Each row below holds a small network's activations on one input, seen along a few directions.
In each table, some parts of the input vary, and every possible input appears once, in random order.
A made-up example of a description, with smaller parts first: one of 5 places around a ring, together with either a single point or (one of 2 separate values, together with one of 4 places along a line) or one of 11 places along a line.
Shared parts are said once, and a part with two or three values counts as separate values.

Other details of the inputs vary at random and push rows far along two fixed directions, the same in every table; ignore that.

Table:
R1: [-35  22  -6  11   5 -20  -7   7 -33 -52 -21  12 -10]
R2: [ 36 -56  13 -16  57  -1   1 -32  66  -7  38 -20   3]
R3: [ 21 -37  24 -18  41  36  10 -33  56   7  72 -28  24]
R4: [-90  46 -36  -2  -7 -39 -59  22 -23 -85   6 -19 -13]
R5: [ -3   4  -6   9   4 -18  -2  -8  -9 -31 -11  15 -11]
R6: [ 31 -33  17  -1  -3  14  11 -28  44  21   4  17  23]
R7: [ 15  22  -6  21 -54  29  21  16 -64  52 -64  40  10]
R8: [ 34 -61  12 -12  56   0   6 -27  61  -7  32 -38  13]
R9: [-12  32  27 -14 -25 -59  -8  30 -11  20   6 -17 -21]
R10: [ 10 -30   7 -12  23   5 -16 -34  53   2  26  -4  20]
R11: [ 26 -47   1 -26  33  23   5  -6  63  17  58 -51  10]
R12: [ 66 -30   0  17 -16  32  51   3 -22  75 -60   9  -5]
R13: [ 69 -26   1  20 -15  31  45   0 -18  78 -53  30 -16]
R14: [  6  19 -13  26 -82  -6  15  42 -52  29 -94  65 -14]
R15: [  -2   19  -15   20  -73   -6    2   41  -54   35 -101   62  -19]
R16: [ 41 -37   8 -14  56  17  22 -34  56  -1  67 -30  -1]
R17: [ 35  50  34  33 -41 -44  26  26 -70  54 -84  23 -31]
R18: [-94  63 -38  -9  23 -15 -62 -20 -23 -86  61 -42  -3]
R19: [-15   1  -6   2 -25  -7   6  36 -11   3 -41  21   8]
R20: [ 61 -18   7   9 -39  44  33 -10 -13  92 -53  39   6]
R21: [ 61 -38   5  -2 -20  37  31  13  19  79 -23  16  -7]
R22: [-48  40 -27   1 -18  -4 -13  36 -42 -28   0  -3 -10]
R23: [ 17 -52  15 -17  39  12  -8 -39  75   3  40 -34  33]
R24: [ 13  -4   6  19 -65   5  24  46 -39  32 -84  52  -3]
R25: [-73 114  12  14 -31 -66 -50   5 -70 -37 -10  -4 -18]
R26: [ 44 -34  16   2  29  27  35  -7  14  18  20 -10  -1]
R27: [-10   7  -3  -7 -15  15  13  24 -12   6   1   2  -7]
R28: [ -89   38  -23   -8   52  -44  -47   -3  -18 -115   44  -25   -5]
R29: [ 25 -36   2 -22  29  17  10 -10  70   5  74 -30   4]
R30: [-92  58 -17   0  -4 -27 -56  -3 -35 -94  18   5   3]
R31: [-75  74 -32   1  -6 -12 -50 -15 -41 -74  42  -2 -11]
R32: [ 13 -23   2  -7  51  12  14 -11  16  -6  45 -29   6]
R33: [ 13 -48  21 -20  42  11  -3 -28  67  -5  47 -21  43]
Description of these inputs: one of 3 separate values, together with either a single point or (one of 2 separate values, together with one of 5 places around a ring).
The inputs of R2 and R10 match in every part but the choice among 3 separate values. If R12 is changed in the same way as R2 into R10, which row does it become? -> R18
Start at R8 and move only the place on the ring of 5, one step at a time. The first step leads to R28. Which rows follow, in order? -> R1, R5, R2
Which other rows agree with R4 in the choice among 3 separate values? List them by row number. -> R9, R11, R14, R15, R19, R21, R22, R24, R27, R29

Table:
R34: [  4  37  17  14 -47 -40   9  41 -50  27 -64  18 -20]
R35: [-12  19  -9  12 -45   3   5  37 -50  13 -53  30  -6]
R36: [-16  -3 -10  -5  16  -9 -23 -20  25 -30  19  -6  -5]
R37: [ -9  10 -13  17 -33 -11   5  25 -44   0 -65  30 -13]
R38: [ -9  20 -21  11 -47   2   7  36 -39  16 -54  30 -19]
R39: [-27   3   0  -8   0  -3  -4  13  -1 -26  18 -11  10]
R40: [-30  15  -5  -7   3   1 -26  -6   7 -21  26  -4   9]
R41: [ 53 -23   5  13  -9  23  34  -6 -12  51 -42  19  -3]
R42: [-20   1   1  -4  22  -8 -24 -20  19 -33  22  -3   9]
R43: [-22   2   5  -6  20  -8 -18 -21  17 -37  23  -6  18]
R44: [-19  -2  -7  -7  17 -11 -23 -20  22 -33  20  -8   4]
R45: [-13  -4 -14  -2  10 -14  -8   7   9 -29  -1  -1 -12]
R46: [-11  22 -19  10 -45   2   7  37 -45  18 -58  29  -8]
R47: [-12  22  26  -9  12 -41 -27  -9  26 -10  32 -25  -3]
R48: [-17  16  -9  -6  22   9  -9  -7   0 -21  44 -21   1]
R49: [  4  29  -9  26 -32   6  11  11 -70  14 -65  36 -13]
R50: [ -8  11  -1  19 -33  -8  12  26 -48  -1 -63  32   1]
R51: [-17  12 -14  -8  20   9 -11  -9   2 -17  38 -26  -6]
R52: [-20  15  -3   5  30  -3  -5 -14  -8 -36  25 -14   5]
R53: [100 -76  39  -4   6  57  68 -15  45  98   1  -5  29]
R54: [-11  33  17  -9  27 -39  -9  -9  -7 -10  44 -32 -19]
R55: [-28   8   3 -12   6   2 -18 -11  16 -25  36 -11  19]
R56: [ 45 -39   4 -11  27  31  21 -16  47  34  45 -22  -1]
R57: [111 -84  24   2  17  44  61 -23  55  90 -11   4   7]
R58: [-25   3 -10 -12   6  -1 -27 -13  20 -21  36 -16   7]
R59: [ 29 -51  18  -4  25   7  17  -3  42   9  11  -6  12]
R60: [-21   5 -15 -13   4   0 -25 -12  25 -20  34 -12  -2]
What do these inputs look like to the network? -> one of 3 separate values, together with either a single point or (one of 2 separate values, together with one of 4 places along a line)
Change only the choice among 3 separate values in R36. List by row number the other rows that result. -> R45, R57
Change only the choice among 3 separate values in R59. List by row number the other rows that result. -> R42, R49
Change only the place on the line of 4 in R35. List by row number the other rows that result. -> R38, R39, R46

Table:
R61: [-53  67  24 -13 -10 -26 -39  -9 -13 -14  52 -34  20]
R62: [ 23 -21  29   9 -29 -16  28  28   5  10 -43  42   0]
R63: [ 74 -67  -6  -6  41  51  35 -37  53  47  21  -4   6]
R64: [ -9 -32 -31   3  51   1 -14 -26  17 -48   8 -21  -5]
R65: [ 16  52   9  22 -53  26  31  25 -89  66 -46   7   1]
R66: [-21  16 -13  -4  -6 -12 -34 -26  13 -23   3  16   2]
R67: [  8  36 -21  25 -55  56  32  16 -80  31 -45  48  -6]
R68: [-22  53  21  -5 -14 -29 -31  -9 -10  18  21 -20   5]
R69: [-39  39   5  -8   7 -58 -39  -6   8 -44  24 -20 -22]
R70: [-22   2 -23  -6  26  49  -1 -29   0 -31  55 -14  25]
R71: [ 20   8 -34  30 -30  10  24  15 -62  12 -89  44 -29]
R72: [ 78 -60  50 -12  50  -3  58  17  43  58  27 -50   0]
R73: [-19 -40 -19   2  54   0  -7  -9  15 -59   7 -19  12]
R74: [ 78 -54  40  -7  47  -2  54   8  43  65  28 -49  -5]
R75: [ 79 -51  15 -10  41  31  39 -24  44  66  37 -27  -8]
R76: [ 25 -12  18  13 -29 -15  20  22   4  16 -45  41  -5]
R77: [ 70 -88   9  -3  50  33  51  -6  56  23   4  -7  16]
R78: [ 78 -57  18  -8  42  13  44 -15  46  50  23 -29 -18]
R79: [-39  59  12 -10   2 -60 -48 -10  -2 -14  37 -34 -17]
R80: [-29  22 -11  -3 -16   8 -31 -30   6 -17  15  20  19]
R81: [-16   1  30 -13  23 -44 -12   5  35 -29  34 -22   0]
R82: [-49   9  -5  -2  11 -42 -34   1  11 -73   5   7  10]
R83: [-50   3   7  -6  13 -41 -30  11  10 -79   0   9  14]
R84: [-21  24  14 -16   6  -8 -28 -27  24  -2  56 -16  12]
R85: [ 20   9   6  21 -29  -7  49  54 -74  23 -72  27 -27]
R86: [ 86 -48  29  -9  44  -3  43  -9  46  72  26 -53 -19]
R87: [ 74 -34  31 -12  33  35  35 -22  33  84  47 -46   9]
R88: [ 10  26 -32  25 -48  50  22  -1 -73  33 -65  52  -7]
R89: [ 14 -19  -1  11 -27   5 -15 -24   9  27 -57  36  14]
R90: [ -19  -48  -37  -45 -107   36   -6  114   58   67  -22    8    7]
R91: [ 33 -68  17  -4  25  -9 -14 -37  72   3  -7  -3  25]
R92: [-55  55  13 -13 -14 -10 -36 -14 -10 -29  50 -15  22]
R93: [ 22  32 -33  29 -40  27  23  13 -68  31 -63  48 -42]
R94: [-34  26 -11  -1  35 -27  -2  21 -26 -56  31 -30 -28]
R95: [ 25  48  -7  25 -37  -7  20  23 -79  65 -61   6 -38]
R96: [-12  39  24  -5  -1 -66 -26   0   7   2   7 -31 -20]
R97: [ 71 -46  18  -9  31  53  39 -24  35  68  46 -26  10]
R98: [-35  29  -9  -5   3 -42 -39 -11  15 -59  23   1 -25]
R99: [ 18   8  -5  25 -59 -15   3   7 -32  24 -98  59 -11]
R100: [-44  14 -47   3  31   9 -33 -28 -19 -59   9 -11  -9]
R101: [-56  -4  -4   2  16 -41 -47  -6  12 -75 -12   2  22]
R102: [-30  31   4  -4 -26  15 -19 -16  -1 -17  33  17  20]
R103: [-71  24  -9  -3 -11   8 -49 -34   1 -50  23   4  46]
R104: [-40   0 -22   2  39 -12  -4  19 -20 -83   6  -6  -5]
R105: [  6  -7 -26  -3  43  -1   3 -13  17 -38  43 -19 -38]
R106: [-43  37  37 -12  12 -75 -25  25   0 -38  23 -32  -6]
R107: [-19  -5  37 -17  25 -47  -9  14  32 -37  34 -22   3]
R108: [ -2 -15 -13  -3  45  -2  13   7  13 -46  43 -16 -21]
R109: [-34 -21   9   5   7 -30 -24   8  10 -50 -42  15  30]
R110: [-14  16  39 -13  23 -62 -16   8  31  -8  36 -41  -1]
R111: [ 12  40  -2  20 -54  43  35  18 -85  48 -46  26   0]
R112: [-17  34   8 -10  -6 -29 -29 -14   4  -3  15  -5 -12]
R113: [   2  -19  -17   31  -20   10   29   36  -67   -5 -112   45    4]
R114: [ 50 -74   7  -3  29  82  37 -41  43  46  21  -9  54]
R115: [ 21 -12 -24  25 -28  61  23 -17 -41  43 -65  38  13]
R116: [-38  11 -11   1 -12  10 -39 -36   9 -19  -2  16  29]
R117: [-37  40 -13  -3  -2 -25 -47 -20  12 -44  34   6 -20]
R118: [ 20  31 -29  27 -49  48  26   7 -73  39 -51  51 -22]
R119: [ 21   0  -7  27 -32   8  52  53 -67   7 -75  52 -30]
R120: [-40  28  -1  -5 -26  18 -26 -22  -2 -23  16  19  37]
R121: [-47  46 -12  -8  -9  -3 -45 -24   4 -41  45  11  -1]
R122: [  22 -112  -44  -60  -29   76   30   99  100   68   51  -44    5]
What do these inputs look like to the network? -> one of 2 separate values, together with either a single point or (one of 5 places along a line, together with one of 6 places along a line)
The inputs of R65 and R61 match in every part but the choice among 2 separate values. If R72 is changed in the same way as R65 into R61, which row does it become? -> R106
The inputs of R117 and R93 match in every part but the choice among 2 separate values. If R69 is changed in the same way as R117 into R93, which row does it become? -> R78
Start at R119 and move only the place on the line of 6, one step at a time. The first step leads to R108. Which rows follow, in order? -> R105, R93, R118, R67
Change only the place on the line of 6 in R83. List by row number the other rows that result. -> R66, R80, R82, R99, R120

Table:
R123: [ 11 -58  24 -19  55   0 -11 -34  87 -22  53 -24  38]
R124: [-90  81 -39  20  -3 -29 -46  -3 -87 -96 -18  16 -16]
R125: [ 57 -45  15  12 -54  23  52  41  -8  80 -83  41   9]
R126: [ 21 -47   1 -29  45  31  -1 -24  77   9  85 -40  19]
R127: [ 25 -23   3  12 -36   8  12   8  -3  30 -59  38   8]
R128: [ 59 -36  63 -35  55 -16  13 -35  96  54 100 -70  13]
R129: [ 58 -17   5  18 -52  44  35   2 -20  82 -67  52  10]
R130: [-103   74  -44    5  -24  -41  -57   21  -58  -96  -21   16  -22]
R131: [-107   74  -50    1  -30  -40  -61   35  -63  -92  -19    9  -27]
R132: [  2  10 -18  17 -11  10  11   6 -40  -2 -37  23 -16]
R133: [-35 -10   4 -21  66   5 -36 -49  62 -58 100 -41  31]
R134: [ 22  -8   1   4 -41  34  29  23 -22  55 -33  18   5]
R135: [  6   8 -24  13 -12  13  14  16 -39   4 -31  15 -17]
R136: [  7 -16  -6  -5  23  14  16   7   5  -9  22 -19  -3]
R137: [ 72 -38   9  15 -49  52  50   0  -4 101 -59  43  12]
R138: [-50  46 -33  12   3  -9 -26  -8 -49 -62  -5   4 -18]
R139: [  6  -4  44 -28 100 -51 -17 -31  70 -35 122 -89 -15]
R140: [ 40  10  45   8 -35 -49  22  25  -3  58 -48   8 -11]
What do these inputs look like to the network? -> one of 3 separate values, together with either a single point or one of 5 places along a line
The inputs of R135 and R131 match in every part but the choice among 3 separate values. If R136 is changed in the same way as R135 into R131, which row does it become? -> R125
Change only the choice among 3 separate values in R138. List by row number the other rows that result. -> R127, R129
Change only the place on the line of 5 in R129. List by row number the other rows that result. -> R126, R133, R134, R137
